Each row below holds a small network's activations on one input, seen along a few directions.
Each table varies a few parts of the input and shows all the possible inputs, shuffled.
Descriptions start from the smaller parts, as in this example, which fits no table here: ring(8) and (point or ring(9) or (values(3) and line(4))).
Shared parts are said once, and a part with two or three values counts as separate values.

Other details of the inputs vary at random and push rows far along two fixed directions, the same in every table; ignore that.

A family of inputs:
x1: [-36 -12  13 -19  -6   6  12 -76   2   8   3   8 -30 -50 -42  47]
x2: [ 29 -11  26  -8 -24   3   5  13  24 -20 -16  30  52  57  28   4]
x3: [-11  -8 -45 -15   1 -60 -10 -25 -19  24  -5 -38 -27  -7 -53 -83]
x4: [ 32  28 -31  65  13  -5  12  92 -25  11  -1 -16 -28   7  48 -56]
x5: [ 13   6  42  -1   7  30   5  44   9 -14   7   3  11  15  42  29]
x6: [  5  12 -31 -61  14 -38 -48 -18 -12  13  13 -45  -1  -8 -53 -57]
x7: [ 30   2 -18  -1  35 -22   8  51  13 -20  -2  -3  24  46  23 -35]
x8: [ -2   2 -20 -64   6 -25 -49 -46 -19  13   9 -42  15 -19 -61 -39]
x9: [ -8   9   0   9  -2   2 -16  -1 -41  28   9 -25 -27 -58 -13 -10]
x10: [ -8  13 -78  13 -14 -31 -40 -22 -30  46   2 -56 -33 -16 -48 -83]
x11: [  1 -20   4  17   4 -12  46  -3  30 -28 -12  34  11  43  20   8]
x12: [-22  -6  -7  -6 -25   9 -12 -70  -4  22  -5 -11 -20 -28 -42  15]
x13: [-43 -30  49 -10 -11  39  51 -79  22 -29   0  61  -3 -46  -4 115]
x14: [  3  11   2   9 -64  31 -60 -46 -46  73  -3 -20  -8 -32 -49 -13]
x15: [ 30  -3 -49  40  14 -44  40  53   3 -15 -14   0  -4  61  25 -79]
x16: [ -1 -20   8  13  12 -22  58   1  22 -37  -9  33  -2  28  18   1]
x17: [14  7 30 49 -7 33 28 48  7 -4  3 14 -7  6 48 24]
x18: [ -6  -8 -14 -23  -6 -21   2 -55  18  14  -2  -3   3   8 -43  -7]
x19: [-11  -2 -30  15 -19  -2 -15 -33 -20  17 -13 -13 -17 -11 -25 -12]
x20: [  4 -24  14  17  -2 -13  46  -4  32 -23 -13  35   4  51  18  11]
x21: [ -9  22 -31 -49  -1   4 -76 -24 -43  32  19 -48   5 -44 -46 -27]
x22: [ 36  34 -34  31  23  -3 -24 100 -17   0  -3 -31   3  40  51 -57]
x23: [ -57  -54   71  -44   -1   12   56 -105   30  -53   -1   61   18  -43
  -27  110]
x24: [-28 -24  82 -74   2  31  17 -72  42 -49   8  42  45 -16  -8 105]
x25: [ -3   2  30  -4  30  15   9  53   5 -27  13  14   7 -11  44  36]
x26: [ 11 -13  47 -22  14  10  28  11  44 -49  -6  32  34  38  29  49]
x27: [  0  18 -22  -4  28 -15 -25  79   1  12  32 -37  -8  -4  24 -49]
x28: [  2  32 -60  10 -14 -10 -62  -1 -49  60  14 -66 -29 -38 -38 -78]
x29: [ 14   6  29  11  10  29   3  62  14 -23   7  11  16  25  50  31]
x30: [-34 -12  -9  -6  -6  -6  -4 -61 -14  14  -4  -6 -29 -46 -41  19]
x31: [ 11   7  25  -4  21  29  11  46  13 -18  20  10  16   6  41  29]
x32: [ -4  -9  -2  43   4  10  45   9  16 -16 -10  35  -7  14  33  26]
x33: [ 35  34 -38  71   4   5  -3  90 -20  13  -8 -16 -15  21  50 -53]
x34: [ -6 -27  17  10  11  -1  61 -15  35 -47 -10  54  20  29  25  41]
x35: [ 14   6 -35  60   7 -18  41  57   2  -3 -11   0 -29  24  37 -43]
x36: [  8 -22  -2  31 -35 -13  24  -9  43  -5 -30  69  35  63  18  19]
x37: [-16  13   0 -10 -11  22 -30 -42 -34  28  12 -13 -21 -65 -33  25]
x38: [-16  14   1 -56   5  14 -55 -31 -32  15  19 -26   1 -54 -37  16]
x39: [ 10   3 -23  60  -2  -7  22  40   4   2 -20   9 -23  42  36 -20]
x40: [  8  13  15  38   8  37  26  28  22  -1   2  32   9 -18  34  57]
x41: [ 35  34 -31  67   2   4   3  91 -10  18   1 -23 -20  23  49 -58]
x42: [-19 -11  15 -70  17 -25 -28 -46  -8  -6   9 -22  10 -36 -52  -1]
x43: [-14 -21   0  14 -64  17 -31 -76 -23  49 -23  20  -3  -5 -45  14]
x44: [  9  -7 -36  23  -4 -44  12  19  17   9  -7 -13 -11  55   2 -69]
x45: [-10  13  12 -43  -3  20 -51 -24 -29  21  13 -39   8 -33 -29   5]
x46: [-21  -8   6 -71  18 -24 -36 -45  -6  -6   7 -19  13 -35 -52   4]
x47: [ 12  -2  61   6 -31  53   6  26  22 -15   2  38  43  22  46  63]
x48: [-12  14   9  -2   0  17 -11 -16 -30  16  11  -1 -20 -62 -17  31]
x49: [ 12   8 -16 -53  -3 -29 -53 -27 -20  20  -4 -53   9   7 -52 -55]
x50: [-34 -22  42   1 -26  30  28 -68  14 -11  -7  27 -10 -19  -7  69]
x51: [  7   6  30  -4  24  21  13  47   2 -24  15   9   7  -5  42  28]
x52: [ 33  10 -26   6  37 -36   8  75  13 -25  -7  -9  10  49  32 -53]
x53: [12  9 32 41 -7 36 20 33  8  4  2 23 -9  2 41 39]
x54: [-15  -6 -50 -28  -5 -42 -26 -51 -12  20   0 -21 -20  -7 -60 -51]
x55: [ 16  -5  22 -18  20   0  18  21  32 -35  -2  15  33  35  24  16]
Each input here is: ring(5) and (point or (values(2) and line(5))).
The inputs of x55 and x22 match in every part but the ring(5) part. If x46 is changed in the same way as x55 into x22, which row does it become? -> x25
The inputs of x1 and x9 match in every part but the ring(5) part. If x39 is changed in the same way as x1 into x9, which row does it become? -> x53
Which other rows does x47 become when the ring(5) part takes its other values? List them by row number. -> x2, x14, x36, x43
Which other rows does x1 become when the values(2) part takes its other values? List them by row number. -> x30

A family of inputs:
x56: [-35 -13  25 -26 -26  17  -1 -91 -17  15   8  20  -6 -66 -49  56]
x57: [-31 -16  14 -17 -23  22  -7 -91 -11  20   0   2 -11 -51 -46  51]
x58: [-21  -6  44 -58   7  24 -18 -44  -8  -9  12   7  13 -54 -24  67]
x59: [ -36  -33   15  -56   -9   -9    5 -105    1  -12  -13   17    8  -30
  -58   40]
x60: [ -4 -33  49  26  -5   9  79   1  62 -60 -16  78  38  58  60  60]
x61: [-12  22 -32 -53  -7  -3 -88 -36 -39  39  18 -65  -6 -46 -64 -32]
x62: [-11 -18  52 -31  13   4  32 -23  33 -36   4  33  14   4   1  56]
x63: [-13  -2 -60 -46  -8 -43 -47 -75 -29  34   1 -46 -23 -13 -85 -80]
x64: [  23    3  -75   30    9  -52   -2   33    0    7  -20  -34   -2   54
   -3 -110]
x65: [-11   6  34   5   4  43  16   7   5  -6  21  19 -11 -34  18  65]
x66: [ 26   5 -33  66  18 -16  36  73  -4  -2 -14  19 -26  27  55 -39]
x67: [ -2  28 -35 -12 -34  10 -86 -30 -54  74  18 -61 -12 -43 -59 -48]
x68: [ 27  16 -17  11  28   0  -8  73  -6  -7   4 -13   4  22  31 -19]
x69: [ -5 -17  42 -34  17   5  38 -22  29 -38   5  27  16   6   4  39]
x70: [ 11  -6  68   8   9  45  41  45  32 -51   5  56  42  19  67  83]
x71: [ 25   9 -19  85  -5 -10  37  76  11   1 -17  22  -9  41  60 -31]
x72: [-32 -27  51 -67 -19  10 -17 -94  20 -15   0  19  30 -30 -50  68]
x73: [ -2 -19  53  51 -14  41  70   4  35 -30  -6  70  16  20  57  77]
x74: [-13   1  41  -1  -7  52   7 -10   7  -5  13  26  -5 -31  18  77]
x75: [ 18 -11 -37  31  15 -32  29  26  17 -14 -25  -2  -3  61  23 -57]
x76: [ 23  15 -44  11  12 -49 -12  58  -1   1 -14 -50  -8  53  10 -96]
x77: [ 19  31 -58  41   7 -15 -40  76 -35  42   7 -42 -40   5  17 -68]
x78: [ -6  27 -49 -17  -6  -6 -75 -14 -57  65  19 -65 -38 -55 -56 -52]
x79: [ 31  15 -39  11   6 -49 -11  54  -4   8 -13 -34   1  49   2 -94]
x80: [  9  -3  58   6  34  37  48  51  30 -53   7  41  27   2  63  80]
x81: [ 11  23  -5  46  -9  11  -6  69  -9  16  10  -5 -11   6  40 -11]
x82: [ 28   1 -12  29  31 -40  36  92  23 -30 -11  -4   7  59  53 -53]
x83: [ 25  -5 -27  34   7 -32  38  31  18 -18 -28  22  11  61  30 -54]
x84: [ -35  -13   19  -19  -34   28  -10 -101   -9   18    0    7  -11  -57
  -49   60]
x85: [ -5  22 -23 -51 -12  -2 -84 -34 -41  46  24 -60  -5 -39 -65 -36]
The inputs of x56 and x58 match in every part but one. If x66 is changed in the same way as x56 into x58, which row does it become? -> x80
What do these inputs look like to the network? -> ring(5) and line(6)
Which other rows does x78 become when the line(6) part takes its other values? List them by row number. -> x65, x67, x74, x77, x81
A walk changes only the ring(5) part. It starts at x72 and steps to x60. List the rest of the walk in order. -> x73, x67, x70
